These are the activations of a small neural network, seen along a few directions. Each row is one input.
Each table varies a few parts of the input and shows all the possible inputs, shuffled.
Descriptions start from the smaller parts, as in this example, which fits no table here: one of 5 places around a ring, together with either a single point or one of 11 places around a ring or (one of 3 separate values, together with one of 4 places along a line).
Shared parts are said once, and a part with two or three values counts as separate values.

Other details of the inputs vary at random and push rows far along two fixed directions, the same in every table; ignore that.

A family of inputs:
r1: [ 6.99 -5.83  0.48 -0.64 -0.20 -0.93 -2.52  0.62 -5.71 -5.50  0.52  0.60]
r2: [ 0.13 -1.10 -2.54 -1.46 -1.86  2.05 -3.40 -0.99 -0.72  3.30  1.27 -2.02]
r3: [ 3.35 -2.53  1.93 -0.88  2.13 -0.80  1.64  0.67 -5.95 -5.56 -0.67  5.21]
r4: [ 1.55  0.84  1.29 -0.27  3.03 -2.04  5.92 -0.08 -2.61 -3.75 -0.91  7.86]
r5: [-2.50  2.18 -0.94  0.28  1.37  0.23  5.24  0.05  4.37  2.67  1.28  3.43]
r6: [-5.49  6.07  1.32  3.00  1.24 -1.04  4.92  1.31  3.54  4.21 -0.59  1.77]
r7: [-1.41 -1.85 -2.30 -2.08 -1.49 -0.43 -0.11 -1.16 -0.59  0.67  1.14 -7.33]
r8: [ 1.15  0.26  1.11 -0.91 -3.23  2.05 -5.20 -0.59  0.57  0.57 -0.63 -3.82]
r9: [ 5.60 -6.47  0.83 -0.83  0.24 -0.34 -2.89  1.48 -5.63 -6.11  0.08  1.13]
r10: [-5.62  7.69  1.25  0.71  0.13  0.90  5.34 -0.59  6.44  3.80 -0.88  3.24]
r11: [ 0.69  1.11  1.01  0.60  3.52 -0.76  6.31  1.50 -2.51 -3.24  0.24  6.39]
r12: [-4.09 -1.64 -2.75 -2.25 -1.33  0.75 -0.51 -0.42  0.75  1.88  0.96 -7.55]
r13: [ 1.60  3.67  4.96  2.26  2.99 -2.90  5.43 -0.98 -1.89 -4.75 -0.63  5.40]
r14: [-0.12 -0.81 -0.78  0.74 -2.51 -0.85 -5.67  0.73  1.98  2.40 -1.45 -4.39]
r15: [-4.61  3.43 -0.41  0.76  1.83  1.50  6.53  0.61  4.17  3.98  2.04  3.39]
r16: [-2.18  1.42 -0.37  0.23 -1.87  0.82 -4.66 -1.46  4.06  2.74 -0.33 -3.15]
r17: [-0.52 -1.86 -3.16 -0.77 -1.57  1.29 -2.23  0.11  2.36  2.80  1.08 -1.21]
r18: [-1.31 -1.39  0.30  1.55 -1.62  1.03 -5.62 -0.38  1.23  2.05 -1.38 -4.67]
r19: [ 0.59  0.39 -2.16 -0.18  0.07  0.98  0.66  0.20 -0.20  1.71  1.49  0.20]
r20: [ 4.22 -6.32  0.27 -2.67  0.16 -3.45 -0.48 -0.25 -5.30 -8.23 -1.25 -3.42]
r21: [-3.28  5.51 -1.63  0.37  1.76  0.83  5.84 -0.41  2.11  4.67  1.79  3.53]
r22: [ 4.41 -3.94  0.45 -1.49  1.02  0.06 -2.64  1.14 -5.56 -4.82 -0.25  1.73]
r23: [ 1.06  1.99  4.14  3.16  3.29 -3.98  5.45 -0.38 -0.56 -4.42 -2.89  5.65]
r24: [ 0.32 -1.80 -3.60 -1.99 -1.63  1.75 -5.10 -0.19  0.92  2.65  0.47 -2.24]
r25: [-2.06  1.07  0.73 -0.90 -2.88  3.18 -4.80  0.15  2.31  2.05 -0.77 -3.46]
r26: [-1.36 -0.33  0.58  0.15 -1.92  1.73 -6.27 -0.72  1.38  1.20 -0.10 -4.15]
r27: [-3.24  3.54 -2.65  0.28  1.32  0.56  4.78  0.25  3.68  3.59  0.93  3.28]
r28: [ 1.88 -3.17 -1.67 -1.00 -1.77  1.69 -3.52 -0.15  0.52  1.83  2.07 -3.26]
r29: [-0.44  0.20  0.27  2.03 -1.54  0.20 -3.72 -1.26  1.40  2.82 -0.81 -4.20]
r30: [ 4.69 -0.35  4.04  2.21  1.30 -4.08  1.28  1.20 -4.55 -5.21 -1.82  2.09]
Each input here is: one of 3 separate values, together with either a single point or one of 4 places along a line or one of 5 places along a line.
Question: Changing only the choice among 3 separate values turns r6 into r14. The same change can be made to r9. Which row results?
Answer: r17
Question: Change only the choice among 3 separate values in r18. List by row number the other rows that result.
Answer: r23, r29
Question: A walk changes only the place on the line of 5. It starts at r4 and steps to r24. List the rest of the walk in order.
Answer: r27, r17, r5
Question: Change only the place on the line of 4 in r29. List by row number the other rows that result.
Answer: r8, r13, r30
